A small network was trained on made-up records. Each row is its average activation on records with the value named, seen along a few directions.
Values that are neighbours, or in one group, have similar rows; names and order tell nothing.
In the rows, zero is written as 500.
Strong random noise was added to every row along 3 fixed directions; ignore it. To show where, here is one row again and again, with new noise each time:
[472 585 347 429 714 552 550 427 521 402 440 523 464 499 562 534]
[554 532 516 548 475 293 574 561 545 462 428 300 566 601 518 627]
[469 580 306 467 766 449 580 503 467 372 383 412 440 632 502 578]
[307 547 137 466 895 730 628 362 398 242 424 589 433 497 493 466]
[485 529 358 582 661 255 632 621 428 361 342 212 496 768 424 649]


Field T:
t3: [434 450 524 332 464 904 426 290 612 404 553 760 524 200 596 465]
t5: [569 395 521 337 458 471 512 588 381 626 633 608 558 692 493 550]
t10: [338 497 227 415 856 552 581 508 374 242 455 352 547 767 492 540]
t1: [580 533 739 563 402 150 439 788 518 720 450 359 369 698 280 557]
t8: [493 335 697 562 363 452 421 761 319 547 513 478 343 551 331 253]
t7: [702 524 933 724  82 295 393 513 616 724 518 451 602 341 535 566]
t6: [215 470 117 665 585 872 582 209 350 246 545 657 469 267 420 326]
t9: [507 352 488 504 408 435 600 527 395 564 532 399 550 647 469 516]
t4: [362 417 494 781 347 532 447 566 432 575 587 504 515 447 344 336]
t2: [513 644 263 377 859 612 491 435 529 399 369 590 384 517 566 543]
T is arranged as a line.
A walk along T starts at t5 and steps to its neighbour t9. Put t3, t1, t6, t4 in the order it reaches them.
Answer: t3, t6, t4, t1
How many steps from neighbour to neighbour lead from t10 to t8, at the fewest?
Answer: 7

Field H:
h9: [624 555 737 602 370 275 489 694 462 665 427 490 430 547 426 483]
h6: [498 465 696 828 141 294 498 654 376 526 511 398 529 470 320 393]
h4: [160 431 195 667 726 818 655 348 392 238 516 595 596 417 428 401]
h8: [290 364 296 425 727 610 598 535 267 420 581 522 452 751 353 434]
h7: [476 165 589 523 282 414 704 620 398 509 596 281 745 697 455 575]
h2: [538 633 426 406 644 404 489 430 535 384 402 377 475 598 569 650]
h1: [318 437  19 487 866 655 691 392 351 169 404 386 459 577 499 428]
h3: [367 401 554 579 399 751 460 469 554 538 570 685 516 312 369 479]
h5: [818 763 625 464 419 205 295 511 735 587 366 357 440 466 670 670]
H is arranged as 3 separate groups.
Which other values are in the same group as h7? Give them in the order they are listed.
Answer: h8
Which other values are in the same group as h6? Give them in the order they are listed.
Answer: h9, h3

Field N:
n9: [392 447 239 549 469 683 655 304 523 327 533 582 579 292 502 524]
n1: [311 518 353 631 609 553 555 551 367 450 542 594 412 497 365 283]
n4: [556 620 256 345 878 601 499 429 492 418 351 598 353 555 569 601]
n8: [424 520 596 585 408 648 419 456 517 538 584 677 508 311 485 351]
n3: [459 612 233 435 851 415 540 556 403 409 380 456 326 741 410 585]
n5: [527 401 687 403 317 595 425 451 526 681 651 611 540 431 529 448]
n7: [326 400 483 610 513 740 508 424 365 365 515 559 525 407 430 359]
n6: [542 446 593 407 511 486 484 583 470 522 506 491 499 595 499 529]
n2: [568 539 571 374 433 661 459 284 710 494 561 582 640 229 779 478]
N is arranged as 3 separate groups.
Which other values are in the same group as n4? Give them in the order they are listed.
Answer: n9, n3, n2
Which other values are in the same group as n8? Give them in the order they are listed.
Answer: n1
